Each row has a name. Each question is about the rows just above it.

F: [120 171 153 173 115 114 111  91 109 166 140 122 151  97  55  86 105 170
 178  38 131 144]
T: [121 112  69 118 172 120 171 153 173 114 114 111  91  71  85 144 169 130
 137 103 112 118]
A: [ 87 114 123  85 107  82 150  98 114 117  92 115 146 112  93  94 125  89
  96  94  91  94]
Q: [156 104 121  98 119 166 115 131 119 101 160 156 104 126 152 138 109 142
 134 160 167 156]
The next 3 entries after [119 101 160 156 104 126]: -> [152 138 109]
The next 3 entries after [171 153 173 114 114 111]: -> [91 71 85]
What are the next 3 entries after [120 171 153 173 114 114 111  91]? -> [ 71  85 144]

W: [114 120 178 126 178 154 128 163 131 113  99  87 136  81 147 151  87 149
 123 149 126]
M: [183  49  28 104  50  62 135 131 152 114 208 181 181 108 178 112 181 119
 103 145 127]
L: [183  49 153  72 187 150 117 119 107 109 211 134 110 111 148 114 134  79
 127 151 129]
K: [198  59 121 119  33 156 116  94 131 153 117 180 165 107 174 141 180  93
 121 178 166]
U: [130 165 191  85 160 131 193 153 150 118 124 138 126 107 135 150 138  77
 154 141 228]
Which row holds [183  49  28 104  50  62 135 131 152 114 208 181 181 108 178 112 181 119
 103 145 127]? -> M
Give the next 3 entries after [107 135 150 138]. -> [ 77 154 141]

R: [ 86  99 161 110]
D: [156 140 151 126]
C: [148 104  79 102]
G: [137 126 155 126]
Y: [ 90 123 125 145]
V: [217 128 135 143]
Z: [217 128 135 102]
B: [ 86  99  89 105]
Whose row is [156 140 151 126]? -> D
[ 86  99  89 105] is in which row? -> B

ruli: [151 144 119 110 199 162 138 139 133 125]
Mim: [129 114 126 138 155 124 126 138 133 126]
rur: [154 122 129 129  46 129 137 141 137 127]
feg: [140 124 147 121 162 127 113 125 119 134]
tefam: [129 154 130 121 110 112 107  91 118 128]
Kupa: [118 122 117 132  66 129 136 159 118 120]
Bif: [128 129 122 130 159 120 121 121 134 121]
gez: [154 130 129 199 110 129 137 141 137 127]
sikez: [125 153 133 131 173 122 123 145 127 117]
Zerul: [139 128 130 132 161 131 123 147 135 143]
pof: [150 147 141 123 162 112 139 118 129 121]
Give the next 3 entries after [154 130 129]. -> [199 110 129]
Give the next 3 entries after [112 107]. -> [ 91 118 128]
The next 3 entries after [110 199]: -> [162 138 139]
What are the next 3 entries after [139 128]? -> [130 132 161]
What are the next 3 entries after [162 112 139]? -> [118 129 121]
What are the next 3 entries after [130 132 161]? -> [131 123 147]
Give the next 3 entries after [130 121 110 112]. -> [107  91 118]

Ture: [ 75 117  59  91 127 104 102]
tera: [ 97  99  99  89 114  89 116]
gakez: [100 111 122 187  84 188  45]
gere: [ 75 117  59  67 127 104 102]
Fufiz: [ 75 117  59  67 177 105 128]
zavu: [122 111 100 112 116 121  98]
nedig: [134  98 114 112 163 122 100]
Revod: [ 59 117  75  32 138  43 202]
Which row holds [ 75 117  59  91 127 104 102]? -> Ture
Give the next 3 entries after [122 111 100]. -> [112 116 121]
Give the next 3 entries after [114 112]. -> [163 122 100]
Which row holds [ 75 117  59  67 177 105 128]? -> Fufiz
Give the next 3 entries after [97 99 99]. -> [ 89 114  89]

E: [142 129  89 116 129 149]
P: [142 134  89 116 138 132]
N: [142 129  89 116 138 132]
The row with [142 129  89 116 129 149] is -> E

J: [112  67 117 103 112 231  94]
S: [112  67 117 103  59 229  88]
X: [112 117  67 103  59 229  83]
Where do [112  67 117 103 112 231  94] appear? -> J
What are the next 3 entries after [117  67]? -> [103  59 229]
The next 3 entries after [112 117]: -> [ 67 103  59]
The row with [112  67 117 103  59 229  88] is -> S

Sot: [134  59 127 123 133 138  92 177  82  79 161 144 130  97 127 200]
Dosib: [134  59 127 123 133  82 177  92 138  71 110  52  56 103 108 133]
risub: [134  59 127  82 138  92 133 123 177  71 110  52  56 204  38 124]
The next 3 entries after [ 82 177  92 138]: -> [ 71 110  52]
Give the next 3 entries after [123 133 138  92 177  82]. -> [ 79 161 144]
Give the next 3 entries after [134  59 127  82 138  92 133 123 177  71]. -> [110  52  56]
The next 3 entries after [ 59 127 123 133  82 177  92 138  71]: -> [110  52  56]

laf: [131 109 127 134 136 106 129 106 115 129 120 123 142 138 122 125 121 140
 133 124 133 112 121 132 121 131 139 127 125 107 125 124 120 141 129 122
 123  91 109 123 123 125 133 114]
lar: [122 126 116 142 108 142  95 119 101 178 165 136 150 119 159 126 129 146
 117 143 154 125 142 146 136 120 136 132 105  90 171 111 145 135 122 148
 138 154 172 131 142 139 152 134]
Zeri: [138 110 139 125 120 131 131 122 113 160 136 132 127 124 156 125 116 131
 149 138 127 169 132 136 152 121 169 146 142 115 152 149 131 101 144 127
 162 122 163 176 124 145 168 137]
ruf: [ 78 150 112 117 114 124 156 181 129 124 127  88 160 136  90 134 122 161
 119  95 129 171 104 106 115 100 120 137 138 151 148 133 122 100 160 143
 127 194 152 106  83  97 111 145]
noler: [125 104 125 124 120 102 157 132 111 142 133 121 140 111 128 127 116 115
 142 111 141 152 117 112 162 146 166 135 148 114 119 160 137  93 129 119
 173 118 134 170 112 140 166 131]
bip: [149 122 101 160  75 132  63 118  94 218 173 130 182 113 201 115 125 166
 118 158 162 124 169 156 140 118 132 142  94  62 200  91 140 134  98 137
 176 179 199 159 169 142 171 124]
What are the next 3 entries after [146 117]? -> [143 154 125]
Give the next 3 entries after [125 107 125 124 120]. -> [141 129 122]

zap: [110  32 183  50]
basi: [ 83 146 159  75]
ror: [129 151  59  54]
guz: [196  84  64  52]
Dopo: [105  57  99 195]
Vab: [131 140  75  20]
sil: [ 73 193 135  97]
Which row holds [196  84  64  52]? -> guz
Whose row is [131 140  75  20]? -> Vab
[ 73 193 135  97] is in which row? -> sil
Whose row is [110  32 183  50]? -> zap

Dogiv: [154 210 221  48 173 164  42 199  77 162 153 162 155 217 219  43 174 204
  32  30 181 137 199  25 191 186 156  42  97 222  96  51 104 189 207 198
 231 177  69 192 204 101 133  98  93  69  89  21 160  76 167 144 190  40
 119 224 101  26 115 116 112 123 225 144]
Fenom: [ 83 238 163 211  64 167 141 184  61 206 170  59  57  53 152 187  78 162
 175 172  18  65  28  44  80 157 120 190  85  52 173  78 214  72 229  42
 122  46 233  98 128 198  22 125  33 142 169  74  60 196  79 237 180 162
  32 203 114 133 221  67  73 240  65 104]
Vos: [ 63 140 116 181 232  41 175 145 123  94 239 102 134  56  49  28 217  16
  76  39  43 194 195 100 128 186 191 229 138 176 126 136 202 208 107 225
 234 237 154 212 221  48  47  21 175 233 197 110 132 172 240  99  33 223
 107  60 156 231  47 182 124  99  99  86]
Give the next 3 entries after [162 153 162 155]. -> [217 219  43]
What are the next 3 entries after [154 212 221  48]? -> [ 47  21 175]

Rig: [145 122 137 177 103 146 163 128 130 143 131  98 121 147 106 115 106  98
 168 128 125 112 141 163 159  28 143 130 124  96 117 103  99 114 143 173
 122 170 126 106 164 138 174  57 140 160  74  99  98 158 133 143 101 131]
Sude: [129 122  74  94 142 120  97 128 130 128 131 145 121 117 166 160 141 103
 135 128 125 122 133 136 105 207 126 130 124 144 123 125 134 130 136 125
 137 122 132 137 106 122 100 177 128 138 146 122 116 107 127 130 145 132]
Dop: [143 122 192 177 103 148 170 128 130 143 131  98 121 151  82  93 106 162
  99 128 125 122 130 124 159  39 143 132 124  96 117 109 119 149 133 123
 104 136 111 106 145 138 173  80 140 106 127 132 133 161 122 147 101 113]
Lorip: [128 126 174 177 103 146 163 128 130 143 131  98 121 147 106 115 106  98
 168 128 125 112 141 163 159  28 143 130 124  96 117 103  99 114 143 173
 122 170 126 106 164 138 174  57 140 160  74  99  98 158 133 143 101 131]
fufu: [145 122 174 180 103 148 170 128 130 143 131  98 121 151  83  96 106 137
 135 128 125 122 130 141 159  25 143 130 124  96 117 104 100 131 136 155
 109 156 117 106 164 138 174  57 140 138  84 111 112 160 126 138 101 132]
Tosot: [158 126 137 171 103 142 168 128 131 143 137 111 116 141 110 119 106 105
 203 129 125 101 130 182 159  25 143 119 129  96 117 100  64  79 136 218
 142 205 142 106 169 138 174  54 140 166  60  87  95 150 130 134 101 147]
Lotob: [143 122 192 177 103 148 170 128 130 143 131  98 121 151  82  93 106 162
  99 128 125 122 130 124 159  39 143 132 124  96 117 109 119 149 133 123
 104 136 111 106 159 138 174  64 140 118 106 119 121 160 126 138 101 126]
tader: [145 122 137 177 103 146 163 128 130 143 131  98 121 147 106 115 106  98
 168 128 125 112 141 163 159  28 143 130 124  96 117 103  99 114 143 173
 122 170 126 106 164 138 174  57 140 160  98 158  99  74 133 138 105 133]
zon: [145 136 182 177 103 148 170 128 130 143 131  98 121 151  83  96 106 150
 135 128 125 122 119 140 159  25 143 130 124  96 117 104 100 131 125 155
 109 156 117 106 164 138 174  57 140 134  88 114 116 160 126 138 101 132]
[128 126 174 177 103 146 163 128 130 143 131  98 121 147 106 115 106  98
 168 128 125 112 141 163 159  28 143 130 124  96 117 103  99 114 143 173
 122 170 126 106 164 138 174  57 140 160  74  99  98 158 133 143 101 131] is in which row? -> Lorip
Whose row is [145 136 182 177 103 148 170 128 130 143 131  98 121 151  83  96 106 150
 135 128 125 122 119 140 159  25 143 130 124  96 117 104 100 131 125 155
 109 156 117 106 164 138 174  57 140 134  88 114 116 160 126 138 101 132]? -> zon
[145 122 174 180 103 148 170 128 130 143 131  98 121 151  83  96 106 137
 135 128 125 122 130 141 159  25 143 130 124  96 117 104 100 131 136 155
 109 156 117 106 164 138 174  57 140 138  84 111 112 160 126 138 101 132] is in which row? -> fufu
Give the next 3 entries after [125 134 130 136 125 137 122]. -> [132 137 106]
Give the next 3 entries after [117 166 160 141 103 135 128 125]. -> [122 133 136]
Whose row is [145 122 137 177 103 146 163 128 130 143 131  98 121 147 106 115 106  98
 168 128 125 112 141 163 159  28 143 130 124  96 117 103  99 114 143 173
 122 170 126 106 164 138 174  57 140 160  74  99  98 158 133 143 101 131]? -> Rig

sozeg: [226 115 187 158 139  78 185 124 118 130 142 145  34  98  67 158  78 148
 187]
vug: [226 115 187 158 139  78 185 124 118 130 142 145  34  98 115 143  78 148
 187]
munu: [157 181 110  39 111 132  64 157 136 102 134 147 164 105 158  67 103  18
 160]
pudi: [ 35 132 110 181 111  39 162 125 211 132 143 146 199 130  96 169 112 151
  50]
kazu: [ 87 141  47 219  79 150 158 108 121 199 176  23  99 133  90  88 178 131
 199]
The next 3 entries after [132 143 146 199 130  96]: -> [169 112 151]
What are the next 3 entries after [158  67]? -> [103  18 160]
Give the next 3 entries after [110  39 111 132  64]. -> [157 136 102]
The next 3 entries after [132 110 181 111  39]: -> [162 125 211]
What are the next 3 entries after [110 181 111  39 162 125 211]? -> [132 143 146]
Whose row is [226 115 187 158 139  78 185 124 118 130 142 145  34  98 115 143  78 148
 187]? -> vug

fedas: [165  70  20 162]
niro: [133 122 127 202]
geru: [170 103  57  96]
pepat: [ 87 133 154 127]
desu: [ 77  84 125 133]
rulav: [163 129 138  46]
buvud: [143  89  29 117]
zuz: [ 78 170 231 102]
ranif: [129 127 122 212]
batuz: [ 77  84 125 158]
Rifu: [137  84 174 104]
Where do [ 77  84 125 158] appear? -> batuz
Whose row is [137  84 174 104]? -> Rifu
The row with [170 103  57  96] is -> geru

tuli: [ 91 155  47 142  92  82 101]
Nuloz: [155 153 142 235  36 158 208]
gidi: [153  47 142 235  36 158 208]
refi: [ 91 155  47  81 126 190  90]
galu: [104 131 196 197 207 169  83]
san: [141 235 142 235  36 137 208]
Where do [ 91 155  47  81 126 190  90] appear? -> refi
Which row holds [155 153 142 235  36 158 208]? -> Nuloz
Whose row is [153  47 142 235  36 158 208]? -> gidi
Where do [141 235 142 235  36 137 208] appear? -> san
Give the next 3 entries after [47 81]. -> [126 190  90]
What are the next 3 entries after [104 131]? -> [196 197 207]

Punud: [161 161 115 137 134 143 172]
duko: [129 131 132 146 141 147 116]
fepad: [164 175 110 142 126 145 181]
Zedig: [130  95 165 126 164 129 115]
Mefe: [168 168 103 152 142 162 168]
goka: [130  95 165 126 164  69  84]
lele: [164 175 196  97 113  76  84]
Whose row is [164 175 110 142 126 145 181]? -> fepad
What are the next 3 entries after [175 110 142]? -> [126 145 181]
The next 3 entries after [161 115 137]: -> [134 143 172]

fazos: [ 99 130 145 215 179 108 154 173 135  48 224  28 131 117  69 151 124 162
 169]
lud: [ 93  95 166 211 151  96 162 137 115 152  49 157 157 206 215 211  25 111
 204]
rela: [ 40 144  99 152 151 213 162  64 146 160 134 199 182 224 219 223 153 216
  31]
raso: [145 178 203  89 213  93 195  65 192 219 233  24 201 116 209 145  28 117
 223]
domo: [158 201  93  23  69 225 154  38 179 176 145 111 207  80  32  80  69 125
  35]
tov: [119 222  86  85 233  65 125 216  96 195 179 169 111 134 102  35 187  61
  61]
fezaf: [ 40 189 193 131  97 120 164  68  52 159 107 199 224 182 131 156 186 166
 106]
menin: [ 37 206 169  85 233  93 124 211  33 214  38  70 106 216 177  41 160 188
 205]
tize: [162 158 169 233 194 137 160  84 233 135 130 188 141  59 165 103  97 146
 176]
Sada: [196 196 104 114 134 116  55 128 143 110  83  38 104 197  29 139  34 205
  69]
Give the next 3 entries after [177  41]. -> [160 188 205]
What are the next 3 entries after [199 224 182]? -> [131 156 186]
What are the next 3 entries after [216  96 195 179 169 111]? -> [134 102  35]
The next 3 entries after [213  93]: -> [195  65 192]
Give the next 3 entries after [ 55 128 143 110  83  38]. -> [104 197  29]
The next 3 entries after [233 135 130]: -> [188 141  59]
Give the next 3 entries after [134 102  35]. -> [187  61  61]

Suzo: [128 103  83 144 115 182 142 179 131 180 121]
goteg: [ 95 194 144 127 142 216  79 161 173 154  67]
Mupas: [128 103  83 163 115 182 142 179 131 180 121]
Sulib: [ 95  95 193 144 127 193 116 101  46  73 130]
Where do [ 95 194 144 127 142 216  79 161 173 154  67] appear? -> goteg
What are the next 3 entries after [128 103  83 163 115 182]? -> [142 179 131]
Whose row is [128 103  83 144 115 182 142 179 131 180 121]? -> Suzo
Give the next 3 entries after [ 95 193 144 127]. -> [193 116 101]

felib: [ 82 204 117 152]
paken: [117  79 156  61]
tipe: [ 79 140 162 130]
nebin: [180 143  61  76]
tenov: [212  93  42 134]
sogo: [212  93 142 102]
tud: [ 78 133 179  99]
Viv: [178  88  87  97]
Lado: [ 73 205 108 202]
Whose row is [ 82 204 117 152]? -> felib
Whose row is [180 143  61  76]? -> nebin
Whose row is [178  88  87  97]? -> Viv
The row with [212  93 142 102] is -> sogo
Whose row is [ 79 140 162 130]? -> tipe

vib: [188  83 112  73]
kug: [188 174 112  73]
dab: [148  83 112  73]
Whose row is [148  83 112  73]? -> dab
Whose row is [188  83 112  73]? -> vib

gekam: [149 140 144  83 202  87]
tup: [ 76  95 176 140  62  42]
sile: [147 127  75 146 151 178]
Rasaf: [140 149 168 103 142 126]
nukek: [190 109 167 130  84  73]
fezi: [191 156  63 130 209 231]
tepet: [108 168 149 100  97  74]
ruk: [ 94 109 167 130  84  73]
What are the next 3 entries after [149 168]? -> [103 142 126]
What are the next 3 entries after [140 144]? -> [ 83 202  87]
The next 3 entries after [140 149]: -> [168 103 142]
The next 3 entries after [76 95]: -> [176 140  62]

zibo: [135  80 131  96 110 139 128 123 192 165 111 140 177  95 105 127]
Miti: [ 98 167 134 142 158 130 136 127 126 158  92  95 147 109 181  97]
sig: [100  72 235  59  73  46 148 129 154 124 141 123 113 120 141 174]
Rivi: [144 158 150  94 179 171 134 122 160 171 120 149 131 159 137 162]
Tole: [135  80  94 150 110 139 128 123 192 165  98 137 160 133 213 137]
lanef: [135  80 139 137 150  98 165 192 128 160 110 123  94  95 105 127]
Give the next 3 entries after [150  94]. -> [179 171 134]
The next 3 entries after [ 94 150 110 139 128 123 192 165  98 137 160]: -> [133 213 137]
Give the next 3 entries after [160 171]. -> [120 149 131]
The next 3 entries after [134 142 158 130 136 127 126 158]: -> [ 92  95 147]

dimim: [121 116 124 123 131 127  88]
Kifer: [206 132 112 109 111 124  80]
fivaz: [112 113 114 118 111 124 144]
lofa: [110  93 110 123 111 124  80]
rame: [121 116 124 117 136 125 116]
zitab: [119 206 132 110 123 119 123]
tede: [112 113 114 123 111 124 144]
lage: [117 196 128 110 129 120 126]
Whose row is [112 113 114 118 111 124 144]? -> fivaz
Give the next 3 entries after [ 93 110]. -> [123 111 124]
Give the next 3 entries after [206 132 110]. -> [123 119 123]
Give the next 3 entries after [113 114 118]. -> [111 124 144]
The next 3 entries after [196 128 110]: -> [129 120 126]

digo: [ 58 200  49 184]
vuso: [ 58  77 168 125]
dus: [ 60  77 168 125]
Which row holds [ 60  77 168 125]? -> dus
Whose row is [ 58 200  49 184]? -> digo
[ 58  77 168 125] is in which row? -> vuso

nubaf: [ 81 127 142 123 123 121 140 128 128 228]
buga: [ 68 127 142 123 123 123 135 128 129 214]
von: [142 122 123 123 135 133 117 128 129  23]
Which row holds [ 81 127 142 123 123 121 140 128 128 228]? -> nubaf
Whose row is [ 68 127 142 123 123 123 135 128 129 214]? -> buga
What are the next 3 entries after [142 123 123 123 135]? -> [128 129 214]

Lomap: [130 152 132 127 172 133]
fom: [110 140 129 127 101 128]
Napas: [100 139 125 123 180 131]
Lifo: [ 85 160 127 134  91 132]
Falu: [107 119 131 124 154 127]
soga: [152 130 125 140 142 119]
duv: [100 139 125 123 180 135]
pakoz: [134 171 132 134 135 125]
lem: [147 148 133 124 120 128]
mem: [148 213 129 133 127 127]
Give the next 3 entries after [107 119]. -> [131 124 154]
What are the next 3 entries after [152 130]? -> [125 140 142]
The next 3 entries after [110 140]: -> [129 127 101]
Whose row is [100 139 125 123 180 131]? -> Napas

Nerik: [118 165 144  22 102 170 172 120  96 141 176 131 176 172 167 126  87 159
  91  93 124 154 111 153 102 109 153 167  97 110  96 165]
zilim: [167 112  61 148  60 180  57 107 189 160 173 146 155  58 173  80 124  81
 122 120  83  93 114 171 124 107 161  64 122 116 155 176]
kadak: [144 152 119 176 118  55 118 165 142  22 102 161 147 118 126 177 141 122
 141 143 177 126 150 137 138  89 154 117 140 167 117 126]
What are the next 3 entries after [ 61 148  60 180]? -> [ 57 107 189]
The next 3 entries after [118 165 142  22 102]: -> [161 147 118]
Give the next 3 entries after [165 142  22 102 161 147 118 126]. -> [177 141 122]
What are the next 3 entries after [167 112  61]? -> [148  60 180]
The next 3 entries after [161 147 118 126 177 141 122 141 143 177]: -> [126 150 137]

fik: [129 137 124 200 133 118 124 124 129 125 153 129 127 131 161 132 133 105
 133 101 178 131 128 131 130  85 141 169 125 116  97 127 134]
liga: [136 108 127 102 124 121 129 135 129 124 142 130 137 149 152 122 136  97
 132 126 148 137 126 126 128 149 123 171 123 126 145 120 132]
kinod: [115 163 128 117 129 141 127 128 125 124 124 127 129 150 232 127 122 139
 118 135 133 126 130 131 132  82 127 166 123 118 120 127 120]
dafer: [119 145 128 121 124  98 126 132 128 128 132 129 136 124 200 133 118 124
 120 148 163 130 128 127 120  78 111 142 123 127 115 128 106]
Ser: [119 145 128 121 124  98 126 132 128 128 132 129 136 124 200 133 118 124
 120 120 163 130 128 127 120  78 111 142 132 133 115 128 106]
zupu: [121 172 128 116 127 156 130 126 124 136 114 126 128 155 236 121 121 154
 123 130 124 122 129 127 130  88 134 170 127 117 129 130 127]
vufo: [124 126 128 110 125 141 134 124 129 125 153 125 131 131 161 132 133 105
 133 101 178 131 128 131 130  85 141 171 123 126 145 120 132]
Whose row is [119 145 128 121 124  98 126 132 128 128 132 129 136 124 200 133 118 124
 120 148 163 130 128 127 120  78 111 142 123 127 115 128 106]? -> dafer
Give the next 3 entries after [118 124 120 148]. -> [163 130 128]
Give the next 3 entries after [127 129]. -> [150 232 127]

